A small network was shown many inputs. Here are its activations along a few directions, one row for each input.
Each table varies a few parts of the input and shows all the possible inputs, shuffled.
A made-up example of a description, with smaller parts first: one of 6 places along a line, together with either a single point or one of 9 places along a line or (one of 3 separate values, together with one of 8 places around a ring).
Shared parts are said once, and a part with two or three values counts as separate values.

A family of inputs:
x1: [ 32,  21, -25,   4, -22, -10,   9, -19,  44,  20,   3, -11,  25, -23, -38,
 -11,  27, -64, -28, -11]
x2: [ 12,  10, -13,   8,  -8, -59,  11,   4, -40,  12,   5,  29,  -1,  17, -24,
   4,  -6,  11, -21,   5]
x3: [-59, -36,  28, -36,  26, -33, -34,  10,   1,  -4, -39, -10, -20,   1,  17,
 -31, -29,  30,   4,   9]
x4: [ 19,   0, -11,  18,   1,  66,  19,  26,   8,  -8,  14,  -6,  10, -14,  31,
  11,   9,  33,  20,  21]
x5: [ 29,  25, -43,  10, -29,  -9,  37,  22, -14,  39,  14,  -8,  20,   7, -21,
  17,  17,  -7,  -6,  25]
x6: [-54, -24,  41, -30,  24, -23, -32, -16, -29, -32,   4, -11,  -7,  40,  35,
  14,  15,   5,   7, -33]
x7: [  6,  23,   5,  18,  -5, -32,  11, -15, -55, -12,  21,  27,  -6,  28,  -1,
  22,  -5,   1,   2, -19]
x8: [ 28,   6, -37,  11, -16,  18,  26,  31,   6,  46,  -9,  -7,  -4,  -8, -27,
   4, -15,   9,   5,  48]
x9: [ 20,  15, -13,  10, -21,  56,  23,   7, -14,  -8,  36, -11,  13,  12,  26,
  35,  23,  13,  20,  -4]
x10: [ -2, -11,   6,   2,   2,  -5,  -6,  16,  -9,  -6, -14,  28, -21, -17,   4,
 -22, -43,  57,   3,  16]
x11: [ 22,  11,   5,   4, -15,  54,  -6, -34,  44, -28,  25, -13,  18, -18,   7,
   7,  33, -43,  -1, -41]
x12: [ 29,   2, -19,   5,  -9,  17,  -1, -10,  65,  27, -21,  -9,   2, -38, -45,
 -23,  -6, -48, -16,  11]
x13: [ 24,  37, -25,  19, -25,  18,  38,   3, -29,  15,  29, -10,  15,  18,   3,
  34,  18, -18,  16,   2]
x14: [-50,  -2,  29, -22,  20, -60, -16, -21, -44,  -9,  -3, -10,  -5,  45,  13,
  14,  10, -25,   2, -27]
x15: [ 18,   0,  -6,  -2, -12,  44,  -8,  -7,  76,   1, -17, -12,   5, -56, -11,
 -38, -10, -18,  -3,   1]
x16: [-46, -33,  18, -29,  30, -60, -27,   7,  -9,  23, -41,  -7, -24,  20, -18,
 -16, -24,   1,  -8,  19]
x17: [ 21,  -4,   7,  12,   7,  65, -10, -15,  66, -27,   2,  -9,  15, -44,  12,
 -17,  19, -23,   0, -15]
x18: [-55, -40,  43, -22,  46, -12, -35,   3,  -8, -32, -19,  -7, -10,  13,  40,
 -10,   1,  26,   7,  -7]
x19: [  2,   0,  17,   9,  -1,   5,  -5, -10, -40, -36,  28,  27,  -8,  22,  21,
  22,   0,  32,   6, -25]
x20: [  1, -15,  19,  17,  21,  16,  -8,   9, -18, -35,   5,  31, -12,  -4,  27,
  -1, -14,  52,   6,   0]
x21: [ 15,   4, -23,   4, -18,  45,  20,  34,  18,  21,  -5,  -9,   1, -27,   6,
  -9, -20,  39,  19,  36]
x22: [ 10,  -9,  -7,  10,   5, -31,   0,  13, -20,  19, -18,  31, -24,   2, -31,
  -8, -39,  28,  -9,  27]
x23: [ 25,  33,  -7,  13, -19,  16,  10, -38,  30,  -4,  18, -13,  20, -12, -15,
   7,  28, -74,  -5, -35]
x24: [-44, -15,  11, -31,  17, -87, -16,  -2, -29,  16, -18,  -9,   0,  35, -10,
  -4,   9, -16, -20,  -3]
The inputs of x4 and x18 match in every part but one. If x5 is changed in the same way as x4 into x18, which row does it become?
> x24
What do these inputs look like to the network?
> one of 4 places along a line, together with one of 6 places around a ring
Change only the place on the line of 4 in x14. List by row number the other rows that result.
> x7, x13, x23
Change only the place on the ring of 6 in x7. List by row number the other rows that result.
> x2, x10, x19, x20, x22

A family of inputs:
x25: [ 50,  22, -43,  23, -23,  36,  29,  17,  57,  34,  -8, -10,  20, -52, -29,
 -22,   2, -23,  -8,  33]
x26: [ 24,  27, -15,  12, -19,  -5,  14, -23,   1,  24,   5,  -2,  -5,   8, -39,
  16,  -3, -54,  -1,  -8]
x27: [ 68,  21, -49,  33, -37,  59,  41,  31,  18,  24,  21,  11,  13, -30, -17,
   8,  -1,  27,   1,  36]
x28: [-53, -17,  17, -38,  12,  -9, -18,   3,  13,  10, -26, -41,  -2,   7,  18,
 -13,  -1, -12,  14,   2]
x29: [-17, -16,  10, -21,  11, -45, -22, -13,  10,  -9,  -1,  -5,  16,   9,  -5,
  -8,  33, -24, -31, -21]
x30: [-39, -39,  34, -25,  29, -50, -44,  -8,  -4, -10, -35,  20, -33,   6, -10,
 -28, -39,  24, -13,  -4]
x31: [-26,   6,  -6, -10,  -5,  -3,  20,  30, -48,  17,   3, -18,  -2,  28,  28,
  20,  -7,  35,  29,  24]
x32: [-10,  -7,  21,   1,  18,  -4, -12, -12,  -4, -45,  22,   4,  24,   5,  35,
   6,  44,  -2, -12, -34]
x33: [ -5,  -1,  -7,  -4,  10, -61,   2,   1, -17,  10,   1,   2,  18,  19, -14,
   3,  30, -21, -29,  -1]
x34: [ 38,  36, -21,  23, -35,  17,  30, -11, -35,  12,  33,  15,  -6,  21, -19,
  38,  -6, -10,  12,  -7]
x35: [-37, -11,  -1, -22,  13, -24,   1,  19, -16,  32, -22, -30,  -6,  25,   2,
   5,  -4,  -5,  12,  26]
x36: [ 48,   8, -15,  26, -12,  95,  12,   5,  67, -18,  14,  -4,  21, -57,  13,
 -12,  16,   2,   6,   3]
x37: [-38, -26,  26, -19,  23,  34, -17,   6,  -8, -21,   1, -25,  -6,  21,  44,
  15,  10,  20,  25,  -4]
x38: [ 19,  22,  12,  17, -11,  52,   0, -38,  12, -32,  26,   0,   0,  -4,  11,
  18,  10, -35,  16, -41]
x39: [-31, -15,  18,  -7,  25, -66, -17,   5, -26,   6, -35,  23, -26,   5, -13,
 -25, -42,  22,  -7,  14]
x40: [-17,  -6,  12,   4,   9, -44,  -2,  18, -62,  -6,  -8,  39, -28,  18,   7,
  -3, -45,  67,   6,  15]
x41: [ 38,   7, -26,   5, -21,  52,   7,   2,  83,  15, -10, -17,  19, -62, -20,
 -32,   5, -25,  -9,  12]
x42: [  8,  21,   3,  -3, -19,  11,  -5, -39,  31,   2,   1, -13,  -1, -10, -22,
  -3,  -1, -61,   2, -31]
x43: [-28, -39,  44,  -4,  37,  -8, -39,  -5, -21, -43, -10,  33, -32,  10,  23,
  -8, -27,  51,   2, -13]
x44: [ 10,   7, -13,   7,  -6, -39,  17,  14, -52,  -2,  28,  19,  16,  32,   5,
  25,  27,  23, -17,   0]
The inputs of x42 and x29 match in every part but one. If x38 is changed in the same way as x42 into x29, which row does it become?
> x32
What do these inputs look like to the network?
> one of 4 places along a line, together with one of 5 places along a line
A walk changes only the place on the line of 5. It starts at x25 and steps to x26. List the rest of the walk in order.
> x33, x35, x39
Change only the place on the line of 4 in x39. List by row number the other rows that result.
> x30, x40, x43

A family of inputs:
x45: [ 20,   5, -32,   1, -21,  22,  19,  30,  27,  34, -14,  -9,   3, -31, -14,
 -19, -20,  20,   3,  40]
x46: [-27, -32,  14,  -4,  32, -41, -11,  31, -50,   4, -20,  26, -27,  26,   5,
   0, -32,  65,   1,  32]
x47: [-28, -17,  26, -15,  21,  33, -20, -14,  21, -25,   4, -30,   8,   7,  33,
   9,  30, -21,  13, -23]
x48: [ 32,  13, -15,  20, -19,  35,  14,   7,  11,   5,   2,  17, -11, -26, -11,
  -7, -30,  21,  10,  14]
x49: [ -9, -17,   1, -18,  10,  10, -19,  -6,  66,  11, -27, -29,  10, -30, -13,
 -29,  12, -39, -12,   3]
x50: [ -4,  26, -10,  -3, -23,   0,  23,  -3, -36,   7,  27, -18,  12,  30,  15,
  32,  20, -13,  16, -12]
x51: [ 33,   5, -10,  26,  -6,  33,  14,  14,  -6, -16,  19,  25,   4, -13,  10,
   6,  -1,  38,   1,   8]
x52: [ 27,  34, -18,  13, -31,  -9,  19, -18,  -7,  14,  12,   9,   0,  -2, -28,
   6,  -9, -29,  -3, -12]
x53: [-32, -11,  10, -11,  19, -85,  -7,   6, -67,  13,  -9,  17, -16,  50, -12,
  13, -10,  14, -12,   7]
x54: [  3,  -8,  18,   2,  13,  24, -23, -29,  50, -18, -11,  -3,  -4, -25,  -9,
 -17,   2, -38,  -6, -22]
x55: [ -4,  -3,  24,  -6,   2,  21, -22, -30,  34, -43,   9,  -1,  10, -21,  21,
 -14,  17, -16,  -5, -42]
x56: [ 28,  26, -13,  18, -18, -12,  19, -11, -23,  -7,  29,  17,  15,  10,  -7,
  19,  21, -13, -11, -18]
x57: [-60, -46,  47, -28,  53, -53, -47,  -9, -10, -22, -32,   3, -20,  22,  12,
 -16,  -7,   7, -10, -10]
x58: [ 15,  26, -34,  -6, -33, -23,  24,   6,  10,  43,  -4, -17,  14,  -8, -31,
  -6,   2, -31,  -9,  14]
x59: [  5,  -1,  -7,  11,   2,  45,  18,  26, -19,  -1,  15,  -7,   2,  11,  28,
  24,   5,  35,  24,  21]
The inputs of x48 and x54 match in every part but one. If x46 is changed in the same way as x48 into x54, which row does it become?
> x57
What do these inputs look like to the network?
> one of 3 separate values, together with either a single point or one of 4 places along a line
Change only the place on the line of 4 in x52. List by row number the other rows that result.
> x50, x56, x58
Change only the choice among 3 separate values in x47. List by row number the other rows that result.
> x50, x59
